<67>: [195 114 108  96 197  87 189]
<57>: [137 127 112 139 140 108 147]
<115>: [125 138 116 139 126 111 138]
after: [111] | [138]
after: [140] | [108]
after: [114] | [108]
after: [197] | [87]

<52>: [116 168 100 128 121 121]
<80>: [120 130 181 137 140 129]
<99>: [122 191 145 131 117 138]
after: [191] | [145]
after: [131] | [117]
after: [130] | [181]

<119>: [109 101 156  87  98 112 132 156  90 132 135 125 109 132 111  90  91]
<112>: [113 127 121 118 106 133 114 136 118 129 155 134 125 141 112 136 128]
<173>: [115 120 118 161 141  93 128 148 113 153 123  96 140  85 100 131 138]
<79>: [132 126 150  94 110 122 139  77 171  80 125 177  96 180 171 121 132]
<4>: [107  90 167 110 113 122 160  94 149 102 105 145  86 127 145 121 126]
<137>: [110 101 151  67 101 137 124 120 111 101 129 150  93 148 124  83  87]
<174>: [148 163  84 128 133 138  91 144 109 133 136 117 159 125 117 117 123]
<42>: [160 141 109 100 138 118 113 145  89 140 106 103 148 118 133  91  83]
after: [163] | [84]
after: [161] | [141]

<68>: [144  89 147 187 156 142 143 100 140  85 115  92 127  97 132 164 101 107
 124]
<36>: [142  82 141 182 127 142 146  79 130  89 160 127 123  97 119 137 125  77
 129]
<44>: [140  81 141 182 133 141 144  83 128  87 155 117 124  94 118 143 118  78
 130]
<35>: [ 96  92 134  91  99 118 130 182 109 151  93 109  96 177 145 117 135 117
 110]
<108>: [115 113 143 127 185 127 144 162 152  93 148 133  71 125 115 181 142 143
 153]
<21>: [120 191 140 107 127 121  99 139  91 146 126 124 196 161 124  95 152 123
 137]
after: [147] | [187]
after: [160] | [127]

<149>: [178 188 187  76 127 157]
<70>: [179 189 188  76 128 157]
<126>: [ 46  56  55 208  67 160]
<195>: [186 176 177  71 211  70]
<111>: [ 72  83  82 182  45 187]
<100>: [185 174 175  72 212  70]
<105>: [178 177 178  70 211  72]
<51>: [174 184 183  81 122 161]
<132>: [187 195 195  68 137 148]
<205>: [172 183 182  82 121 163]
<148>: [ 81  71  72 176 133  95]
after: [175] | [72]
after: [179] | [189]
asked: [172 183 182  82 121 163] | <205>
after: [189] | [188]

<30>: [115 130 115 123 137 140 127 122 137 118 129 138 129 116 131 120]
<62>: [115 143 115 123 137 140 127 122 122 118 129 121 129 116 131 120]
<64>: [115 144  67 123 120 140 127 113 106 110 134 121 129 154 141 108]
asked: [115 130 115 123 137 140 127 122 137 118 129 138 129 116 131 120] | <30>
after: [144] | [67]
after: [106] | [110]
after: [110] | [134]

<138>: [209 127  47  70  47 209]
<102>: [134 132 129 130 131 125]
<147>: [114 128 115 129 120 141]
<49>: [118 122 134 129 134 125]
<81>: [ 47  48 208 193 210  49]
after: [114] | [128]
asked: [ 47  48 208 193 210  49] | <81>
after: [128] | [115]
after: [130] | [131]

<153>: [162 116  82  92  76 178 101 138 178 115 131 123 130 151 111  52  79 145
 112 123 117 152 154 103]
<190>: [138 130  96  84 100 166 116 122 158  97 147 138  99 158 122  85 109 163
  99 154 145 161 144 115]
<144>: [137 131  97  84 101 166 117 122 157  96 147 138  99 158 123  87 111 164
  99 155 146 161 143 116]
<118>: [162 116  82  81  77 179 101 139 178 117 132 123 131 151 111  53  79  90
 113 124 117 152 154 103]
<25>: [100 150 132 115 148 120 141 101 106  85 151 150  66 147 133 155 164 164
  99 176 177 149 126 137]
<116>: [158 107 104 115  94 140 108 148 154 148 109 107 166 117 116  79  84 100
 139  85  86 113 136 112]
<187>: [100 150 132 115 148 120 141 101 106  85 151 150  66 147 133 155 164 159
  99 176 177 149 126 137]
<6>: [106 146 120 103 134 136 134 104 119  84 155 150  70 156 131 134 149 172
  95 178 174 160 131 130]
<107>: [162 116  82  81  76 178 101 138 178 115 131 123 130 151 111  52  79 145
 112 123 117 152 154 103]
<77>: [132 132  99  85 106 161 120 118 151  93 149 140  94 158 124  91 115 165
  98 158 150 161 141 118]
<40>: [162 116  82  81  77 179 101 139 178 117 132 123 131 151 111  53  79 146
 113 124 117 152 154 103]
<24>: [ 94 139 177 179 181  77 156 119  77 144 124 132 130 103 146 206 178 108
 147 130 137 102 101 154]
asked: [132 132  99  85 106 161 120 118 151  93 149 140  94 158 124  91 115 165
  98 158 150 161 141 118] | <77>
asked: [162 116  82  81  77 179 101 139 178 117 132 123 131 151 111  53  79 146
 113 124 117 152 154 103] | <40>
asked: [158 107 104 115  94 140 108 148 154 148 109 107 166 117 116  79  84 100
 139  85  86 113 136 112] | <116>

<61>: [159 111 160 112 125 171 158]
<89>: [118 138 118 144 167 148 154]
<55>: [165 145 165 141 136 136 117]
<106>: [179 120 180 118 105 158 143]
<166>: [162 176 161 168 123 105 110]
<161>: [208 150 209 137  75 121 107]
<69>: [145 148 145 148 139 137 139]
after: [209] | [137]
after: [167] | [148]
after: [120] | [180]
after: [176] | [161]

<171>: [ 91 153 181 129 178 131 124]
<43>: [125 170 140 157 180 103 144]
<60>: [117  90 166 134 199 128 153]
<191>: [127 150 118 109 207 166 101]
<87>: [ 75 140 187 155 176 153 155]
<28>: [ 72 162 102 143 189 158 116]
<88>: [119  66 119 142  93 104 120]
<189>: [125 125 168 111 156 139 138]
<45>: [125 125 168 149 156 139 138]
<117>: [ 85 138 151 105 134 112  91]
after: [158] | [116]
after: [104] | [120]
after: [103] | [144]
after: [143] | [189]
after: [109] | [207]
after: [180] | [103]
after: [189] | [158]

<109>: [ 98 101  61 205 120  63 198 203]
<58>: [186  96 146 120 183 114 135  96]
<71>: [ 84 154  59 204  70  63  85 107]
<76>: [ 84 154  59 124  85  78 172 181]
after: [205] | [120]
after: [98] | [101]
after: [70] | [63]
after: [61] | [205]

<82>: [ 80 124 113 131 177 158  93  86  87 107  94 145 141 113 111 145 114 156
 141 117 139 137 116 110 150 127 145  55]
<124>: [ 85 130 104 134 166 158  92  78  92 109 126 148  94 148 114 138 112 161
 140 120 157 138 129 108 154 131 147  58]
<38>: [134 129 104 141 137 140 137 149 133 134 148 141 146 109 130 132 128 140
 134 157 105 129 136 108 139 145 133 115]
after: [127] | [145]
after: [156] | [141]
after: [112] | [161]
after: [87] | [107]
after: [93] | [86]
after: [149] | [133]
after: [107] | [94]

<214>: [103  98 189 109 189 170 187 108  92]
<95>: [ 92 175 151  81 124 105 146 105  90]
<159>: [118 151 129 179 113 184  68 142 150]
<196>: [179 124 188 180 132 153 115 141  80]
<78>: [ 92  94  72 133 144 159 178 145 187]
<140>: [ 92  94 141 133 144 159 178 145 187]
<163>: [ 78 104 175  80 104 102 162  91 174]
<104>: [146  80 114  98 163 132 128 155 100]
<73>: [ 70 154  73 108 107  95  75 186  81]
<129>: [122 190 110 187 105 129 129  74 132]
<143>: [116 151  86 151 125 183 114 151  94]
<33>: [ 94 115  69 159 145 117 182  99 180]
after: [69] | [159]
after: [154] | [73]
asked: [ 94 115  69 159 145 117 182  99 180] | <33>
after: [113] | [184]
after: [162] | [91]
after: [99] | [180]

<63>: [130 126 126 126 126 125 126 126 126 130 131 130 131 130 130 130 129 130
 131 130]
<66>: [124 134 129 134 128 134 129 129 134 127 122 128 122 127 128 128 128 125
 122 127]
<11>: [182  60 128  60 129  61 128 127  60 128 191 126 195 128 127 127 125 158
 192 128]
<47>: [183 127 130 127 130 127 130 125 127 126 129 126 129 126 126 126 126 127
 129 126]
<23>: [127 127 125 127 125 127 125 125 127 131 129 131 129 131 131 131 131 129
 129 131]
<128>: [124 132 128 132 128 132 128 128 132 128 124 128 124 128 128 128 128 126
 124 128]
<22>: [ 73 195 129 195 128 194 129 130 195 127  66 129  62 127 128 128 130  97
  65 127]
asked: [124 132 128 132 128 132 128 128 132 128 124 128 124 128 128 128 128 126
 124 128] | <128>
asked: [183 127 130 127 130 127 130 125 127 126 129 126 129 126 126 126 126 127
 129 126] | <47>
after: [182] | [60]
after: [191] | [126]
asked: [127 127 125 127 125 127 125 125 127 131 129 131 129 131 131 131 131 129
 129 131] | <23>

